Here are a small network's activations along a few directions, averaged over the inputs that share one value of a field.
Related values have similar rows: they may be neighbours, one step apart, or belong to one group.
(in the rows, 500 means zero)
Random noise pushes rows far along 2 fixed directions. That doesn't count. These rows show it; they differ only by the noise:
[445 505 573 727 531 659 432 388 667 211 579 368 277 426 494]
[543 589 714 876 536 753 542 295 458 370 573 395 371 399 297]
[395 341 387 242 582 290 356 686 571 259 341 473 404 471 852]
[559 545 685 709 562 620 552 397 329 456 459 455 468 409 385]


Values of LOR:
vatof: [652 505 523 782 522 702 553 441 220 723 430 478 630 590 209]
mugi: [480 409 251 483 556 506 469 551 773 407 685 430 420 738 443]
gipa: [542 523 395 365 477 317 628 438 444 722 611 641 607 482 444]
tesen: [452 474 550 368 541 385 550 530 454 510 307 574 448 390 735]
moto: [424 479 327 519 394 521 436 500 715 460 782 336 400 588 282]
leta: [589 574 527 504 673 458 547 580 409 577 376 566 573 480 667]
bot: [442 576 681 506 266 610 493 454 465 536 514 546 565 490 493]
muko: [364 496 503 385 338 468 475 416 747 450 599 587 440 391 586]
bak: [535 632 586 523 421 541 653 435 436 801 563 585 618 454 239]
vumot: [576 475 410 428 546 497 331 634 524 380 429 444 599 662 615]
LOR is arranged as a ring.
Going along LOR from mugi by way of its neighbour vatof, in what order are gipa, tesen, leta, bak met?
Answer: leta, tesen, bak, gipa
How many steps from neighbour to neighbour lead from moto to vumot, at the fewest?
Answer: 3

Values of KES:
kigo: [519 669 768 848 521 760 628 329 448 458 535 428 414 432 357]
nenul: [430 526 486 190 386 308 518 591 483 648 475 573 562 432 593]
kem: [476 577 565 636 360 677 553 350 682 583 719 479 455 453 260]
vegud: [584 432 462 746 561 642 512 472 454 550 558 445 520 619 351]
lur: [385 505 479 684 553 660 377 417 948  69 550 329 204 498 641]
gifof: [374 533 503 405 412 483 461 473 690 382 597 566 422 387 622]
gabev: [544 432 354 570 502 569 501 475 565 509 599 514 502 608 320]
netef: [444 366 233 236 405 331 404 594 732 469 663 492 454 603 550]
lovo: [507 440 406 282 585 318 350 703 365 403 320 502 582 597 786]
pag: [582 382 461 515 616 435 427 575 323 480 371 415 517 550 570]
lotov: [426 568 567 458 533 420 528 484 510 441 374 572 467 356 650]
KES is arranged as a ring.
Going along KES from pag by way of its neighbour vegud, in what order are kigo, nenul, lur, gifof met?
Answer: nenul, gifof, kigo, lur
How many steps from neighbour to neighbour lead from lotov to netef, at the fewest?
Answer: 4

Values of DATO:
bozi: [317 528 506 487 402 523 456 463 807 370 619 492 328 367 633]
bor: [693 477 554 468 596 408 621 560  45 809 381 599 785 573 343]
tona: [587 727 857 953 564 844 709 233 371 484 567 479 450 408 252]
dilu: [428 378 257 398 436 429 366 547 818 433 677 439 410 576 492]
vov: [471 523 538 663 610 610 508 523 497 361 465 462 420 544 558]
gub: [463 374 282 566 414 588 397 446 791 357 750 390 320 586 338]
zere: [434 549 455 406 356 428 495 442 643 537 566 554 465 430 572]
rap: [426 575 491 514 318 602 458 419 742 433 681 452 427 497 365]
zir: [520 698 720 698 551 617 619 301 487 492 489 522 435 338 423]
vebo: [514 528 597 790 479 729 370 398 573 289 573 307 391 513 403]
disek: [615 468 528 692 617 612 520 474 380 508 434 453 532 589 441]
DATO is arranged as a ring.
Going along DATO from zere by way of its neighbour bozi, in what order are tona, rap, zir, disek met?
Answer: zir, tona, disek, rap
Name the neighbours of gub, in listed order.
Answer: bor, dilu
